Each row below holds a small network's activations on one input, seen along a few directions.
Each table varies a few parts of the input and shows all the possible inputs, shuffled.
A made-up example of a description, with smaller parts first: one of 3 separate values, together with either a single point or one of 11 places around a ring or (one of 4 places along a line, together with one of 5 places around a ring).
Shared parts are said once, and a part with two or three values counts as separate values.
In the rows, 128 means zero.

Other details of the inputs shift rows strongly along two fixed directions, in all tables alike. That doesn't count.

A family of inputs:
r1: [105 104  97 133 179 153 171 106 116 123 107 124 102 133 108]
r2: [169 116 127 129 107 113 161 204 208 171 149 123 166 142 213]
r3: [118 125 110 138 137 146 132 110 116 106 134 153 119 149 119]
r4: [ 99  58 101 145 202 163 211 111 117 131  97  96  80  96  97]
r5: [175 168 167 150  95 112  59 146 167 127 166 161 187 164 154]
r6: [138 187 130 133 112 116  63 116 160 121 148 161 150 191 181]
r7: [159 137  99 127 113 124 146 182 194 145 153 139 157 174 244]
r8: [157 159 118 154 150 138 113 147 185 146 145 131 145 192 203]
r9: [144 102 102 148 176 156 181 148 149 126 144 105 131 135 142]
r10: [101 134 111 121 130 129 129 111 105 105 120 107 120 124 116]
r11: [160 126 110 164 153 151 149 159 177 135 168 129 142 170 175]
r12: [112 101 113  92 102 102 148 138 126 105 106 118 134  98 173]
r13: [ 94 107 120  77  87  87 124 125  99  85 108 134 128  95 153]
r14: [ 74 144 114  56  52  88  82  99  65  70  90 153 143 113 135]
r15: [ 73 150 145 102  89 101  60  63  75  81 106 153 114 121 100]
r16: [121 107 120 143 171 135 160 131 154 134 128 106 106 128 149]
r17: [126 100 108 124 179 154 205 141 113 169  96  67  81  86  86]
r18: [135 147 137 118 123 132 106 107  97 143 112 142 116 127  90]
r19: [176 168 168 155 100 118  54 137 167 132 162 184 184 182 161]
r20: [100  99 118 139 153 132 168 125 130 121 132  93  98 102 118]
r21: [ 91 151 158 107  85 105  62  73  74 102  98 171 136 120  65]
r22: [ 94 111  99 130 154 141 177 126 119 120 123  91 100 111 113]
r23: [128 111 114 136 159 156 171 126 113 169 113 114  91 111  83]
r24: [114 160 157  96  71 114  65  89  55 100 116 143 131  98  60]
r25: [121 114 137 133 131 128 114  99 113  97 134 154 123 128 117]
r26: [170 154 145 154 142 121 112 161 192 164 148 128 152 165 175]
r27: [114  82 116 151 165 151 172 118 125 119 133 128 100 116 109]
r28: [106 107 123 131 149 132 168 133 128 146 109 101 103 103  91]
r29: [112  71  90  86 135 145 236 170 103 166  93  66  91  54 108]
r30: [182 131 140 171 151 134 115 157 196 130 180 139 157 171 196]
r31: [109 104 127 135 145 130 172 142 130 140 122  86 114  91  89]
r32: [156 146 133 166 147 129 111 149 199 150 163 138 130 181 204]
r33: [154 101 135 149 160 139 165 159 152 139 141 105 143 114 115]
r34: [ 98 105  94 138 171 156 176 108 116 128 111 126  93 135 105]
r35: [172 137 136 171 164 137 112 139 196 148 161 159 142 189 201]
r36: [103 158 141  48  36  86  75 113  52 106  99 148 137  89 105]
r37: [ 89 134 147  57  33  72  81 111  76  91  87 148 157  85 109]
r38: [126  96 107 127 181 160 208 142 114 173  93  62  83  85  89]
r39: [151 172 153 146 106 103  59 124 172 113 171 149 157 168 185]
r40: [177 152 148 160 139 119 116 172 195 160 161 113 166 154 174]
r41: [ 64 168 125  95  82 106  68  67  70  83 106 159 110 137  95]
r42: [125 126 116 131 132 139 128 120 112  98 131 128 136 136 121]
r43: [107 178 155  93  67 101  60  90  63 111 110 125 126  98  74]
r44: [ 91 140 152 107  79 104  58  69  69  59 125 160 133 109  82]
r45: [141 103 125 135 156 160 165 133 105 153 115 110 112 103  83]
r46: [168 141 137 170 149 129 114 158 199 143 167 115 150 167 207]
r47: [186 180 159 141 106 125  57 136 146 147 164 175 160 176 152]
r48: [113 106 129  82  86  92 145 149 117 120 104 123 148  86 132]
r49: [109  53 108 148 192 162 206 120 114 118 110 100  92  93  94]
r50: [103 165 149  99  85 115  60  72  56 116  99 163 119 120  62]
r51: [138 100 103 150 182 160 173 135 144 126 135 124 124 146 139]
r52: [204 153 143 156 142 141 119 174 173 169 168 122 156 155 163]
r53: [184 168 141 155 127 130 114 172 178 180 165 110 141 155 171]
r54: [ 94 113  95  76 103 110 148 130 102  96 106 128 131 109 153]
r55: [124  88 128 141 148 142 178 144 126 133 130 102 121  93  79]
r56: [153 189 136 149 115 128  50 110 162 124 150 191 164 215 190]
r57: [123 124 119 125 148 143 166 133 114 164 111  93  87 102  93]
r58: [164 175 163 147 108 111  57 128 165 141 151 181 168 184 158]
r59: [ 88 154 156 110  79 103  65  76  78 105 106 177 126 123  62]
r60: [103  90 111 148 171 148 172 109 128 130 120 126  89 122 111]
r61: [110  61 105 148 180 157 213 134 124 121 132  89  91  87  96]
r62: [ 86 160 157  99  77  97  61  80  80 102  97 148 133 111  75]
r63: [ 85 149 133 103  89 120  66  63  58  67 108 176 131 136  82]
r64: [160 154 118 154 150 134 124 154 184 138 161 116 148 173 193]
r65: [156 133 127 136 155 138 160 160 141 167 133  78 120 111 125]
r66: [190 135 133 164 150 157 137 170 174 181 165 136 137 159 155]
r67: [125 118 147 125 120 123 112 111 104 111 121 148 136 116  83]
r68: [180 181 148  99  58  98  64 170 153 155 145 155 176 158 209]
r69: [138  80 109 138 175 166 216 153 111 160 122  73  91  73  73]
r70: [123  86 126 146 156 148 175 135 125 139 123 120 116 105  81]
r71: [112  77 118 136 174 145 211 149 125 147 102  56 108  70  81]
r72: [ 70 132 130  67  41  75  84  94  76  71 107 161 127  96 131]
Description of these inputs: one of 3 separate values, together with one of 4 places along a line, together with either a single point or one of 5 places around a ring.
Changing only the choice among 3 separate values turns r62 into r26. The same change can be made to r44. Which row results?
Answer: r30
A walk changes only the place on the ring of 5. It starts at r49 and steps to r4. List the rest of the walk in order.
Answer: r15, r46, r44
A walk changes only the place on the line of 4. It starts at r6 and steps to r16. List the rest of the walk in order.
Answer: r26, r17
Which other rows does r42 become when the choice among 3 separate values takes its other values? List them by row number.
Answer: r9, r11
Which other rows agree with r42 in the choice among 3 separate values and the place on the line of 4? List them by row number.
Answer: r8, r10, r14, r56, r63
Which other rows agree with r21 in the choice among 3 separate values and the place on the line of 4? List them by row number.
Answer: r5, r19, r37, r62, r71

A family of inputs:
r73: [132 193 123 139 126 133  63 103 133 133 131 146 140 194 176]
r74: [125 113 105 123  95 126 127 148 141 106 122 137 176 127 189]
r75: [191 223 131 130 108 111  74 189 203 174 168 146 165 215 248]
r76: [131 128 117 103 120 129 146 157  94 165  98  80 109  78 105]
r77: [ 48  76 103  90 150 148 181  77  67  91  60 117  73  93  63]
r78: [162  49 111 121 153 142 243 202 152 150 126  68 117  86 170]
r79: [127  61  92 148 233 193 251 155 105 191  97  40  83  74  37]
r80: [178 172 182 162 103  98  49 123 184 129 175 145 177 175 145]
r81: [182  88 106 190 214 177 214 161 197 183 150 120 101 149 142]
r82: [171  74 126 159 194 168 216 175 160 194 128  98 129 118 107]
r83: [ 77 124 101 117 115  98 140 132 130  99 117 105 119  86 122]
r84: [168 174 141 185 147 122  74 145 240 122 176 151 163 227 238]
r85: [ 84 100 134 148 175 145 159  79 104 104 120 109  78  93  44]
r86: [ 83 136 163  79  58  93  71  54  33  45 114 165 149  84  22]
r87: [ 54  86 103  97 140 138 153  86  70  56  86 137  99  88  94]
r88: [178 100 123 178 181 156 155 144 177 129 175 148 138 166 159]
r89: [173 164 159 108  49  84  52 162 132 164 152 176 165 162 196]
r90: [ 82 170 137  59  18  77  41  93  75 101 114 190 155 130 134]
r91: [ 63 171 184  52  21  56  22  73  34  65 104 144 126  72  64]
r92: [151 156 118 173 160 164 129 102 130 159 149 137  99 145 103]
Describe the family of inputs behind these rows.
Answer: one of 4 separate values, together with one of 5 places around a ring
Changing only the place on the ring of 5 turns r78 into r87. The same change can be made to r91. Which row results?
Answer: r84
Which other rows does r89 become when the place on the ring of 5 takes its other values? List them by row number.
Answer: r77, r81, r82, r90
